Each row below is a small network's average activation on inputs in which a field has the value named, seen along a few directions.
Related values have similar rows: they may be neighbours, one step apart, or belong to one group.
(in the rows, 500 means zero)
Random noise pushes rows far along 14 fixed directions. That doesn't count. These rows show it; they differ only by the noise:
[632 495 790 674 694 563 604 407 566 447 595 499 526 552 471 447 534 591
 681 462 463 511 412 563 562]
[441 505 530 301 261 432 560 547 478 352 389 428 343 697 522 586 498 423
 505 522 527 873 318 553 500]
[641 681 498 500 493 537 464 452 578 278 369 611 462 542 555 480 440 304
 508 666 394 563 627 550 638]
[682 668 651 570 412 460 290 669 532 525 514 498 299 507 268 604 526 788
 681 335 459 421 702 262 274]
[406 392 484 347 402 374 417 479 405 431 389 433 444 539 544 436 270 406
 375 603 620 420 481 479 532]
[658 451 579 557 621 567 539 438 524 591 482 478 402 412 546 486 560 464
 612 527 357 350 515 623 386]
[325 428 468 507 398 484 674 408 530 644 558 435 625 545 515 761 479 506
 637 433 551 778 518 574 591]
[394 618 521 498 366 543 456 499 560 495 488 526 527 494 419 567 322 499
 557 555 599 424 760 312 632]
[368 415 411 374 372 396 527 678 428 730 425 474 484 459 557 561 454 447
 542 502 559 483 693 468 440]
[474 411 346 582 539 588 466 547 592 624 643 692 581 443 629 512 706 426
 435 386 536 262 549 486 358]
[495 502 722 472 458 562 495 576 575 416 504 566 428 616 505 435 462 367
 536 443 477 322 583 384 430]
[518 381 387 581 517 762 449 314 581 428 455 394 511 463 556 499 513 519
 358 560 528 250 494 317 535]
[558 478 364 552 539 598 502 495 497 546 557 488 532 446 413 474 679 504
 362 450 464 460 432 422 358]
[401 326 701 438 537 472 544 633 588 474 635 551 394 517 593 404 448 239
 549 374 589 427 541 422 453]
[457 532 567 476 454 492 645 419 540 491 638 436 419 518 300 562 463 548
 604 484 616 854 360 547 506]
[555 616 567 560 486 586 533 418 451 591 518 375 484 384 398 570 624 558
 571 497 318 491 414 504 507]


Field B:
b2: [480 459 393 435 618 550 595 526 524 421 374 511 521 384 676 329 423 323
 423 708 486 482 625 456 735]
b8: [602 539 435 413 487 470 439 557 495 336 394 621 519 706 560 477 566 541
 407 537 450 598 376 673 407]
b6: [403 406 344 420 404 601 305 546 466 336 343 458 458 497 827 430 409 443
 319 611 515 219 593 381 726]
b5: [511 475 539 529 500 478 425 500 568 306 431 549 504 676 543 541 363 572
 583 519 526 575 600 545 522]
b4: [453 558 435 437 482 511 538 669 584 472 537 541 353 405 587 471 633 291
 473 472 427 572 479 491 497]
b3: [661 474 319 450 487 563 412 469 678 471 428 635 228 482 488 520 544 623
 498 483 530 449 499 605 235]
b1: [461 471 577 503 539 520 614 565 514 569 526 553 609 642 514 434 489 583
 578 410 643 526 488 505 452]
b9: [401 606 524 457 444 590 570 491 607 503 574 561 419 468 566 535 474 453
 613 543 608 612 610 494 602]
b7: [496 488 289 500 426 540 463 453 467 562 376 544 575 578 490 450 436 756
 410 684 714 401 533 494 507]
The values of B form 3 separate groups.
List the group mates of b9, in the order listed. -> b1, b7
List the group mates of b8, in the order listed. -> b6, b5

Field D:
d6: [319 548 520 403 473 511 480 487 538 401 753 451 356 361 276 368 360 488
 416 458 739 613 344 351 548]
d2: [713 572 498 465 555 466 444 495 361 415 287 257 389 426 322 468 495 445
 375 555 166 574 502 443 406]
d9: [447 472 464 476 521 511 612 531 475 580 511 448 569 419 562 521 582 329
 528 521 419 652 499 556 595]
d8: [652 707 487 618 609 349 302 318 422 450 612 578 513 258 407 432 492 503
 452 574 445 374 353 623 596]
d4: [519 483 410 391 393 614 492 669 489 438 422 497 364 597 511 384 691 594
 354 495 522 466 377 374 344]
d3: [456 553 961 555 647 476 594 549 518 532 718 489 444 369 460 355 486 341
 741 430 403 409 418 553 623]
d7: [471 404 252 582 395 525 443 331 562 494 476 623 683 686 701 766 590 600
 447 433 594 530 473 593 454]
d5: [504 501 426 502 636 584 566 557 548 506 486 707 544 449 721 266 564 426
 458 678 572 311 505 653 623]
d10: [673 544 282 592 644 387 417 499 494 331 484 584 560 408 664 509 705 365
 387 521 345 752 356 677 634]
d1: [436 427 558 470 418 484 406 531 480 284 572 376 404 579 564 466 523 590
 451 441 714 726 244 328 658]
The values of D form a line.
Name the neighbours of d2, in listed order. -> d4, d10
Name the neighbours of d7, in listed order. -> d8, d1
Name the neighbours of d6, in listed order. -> d5
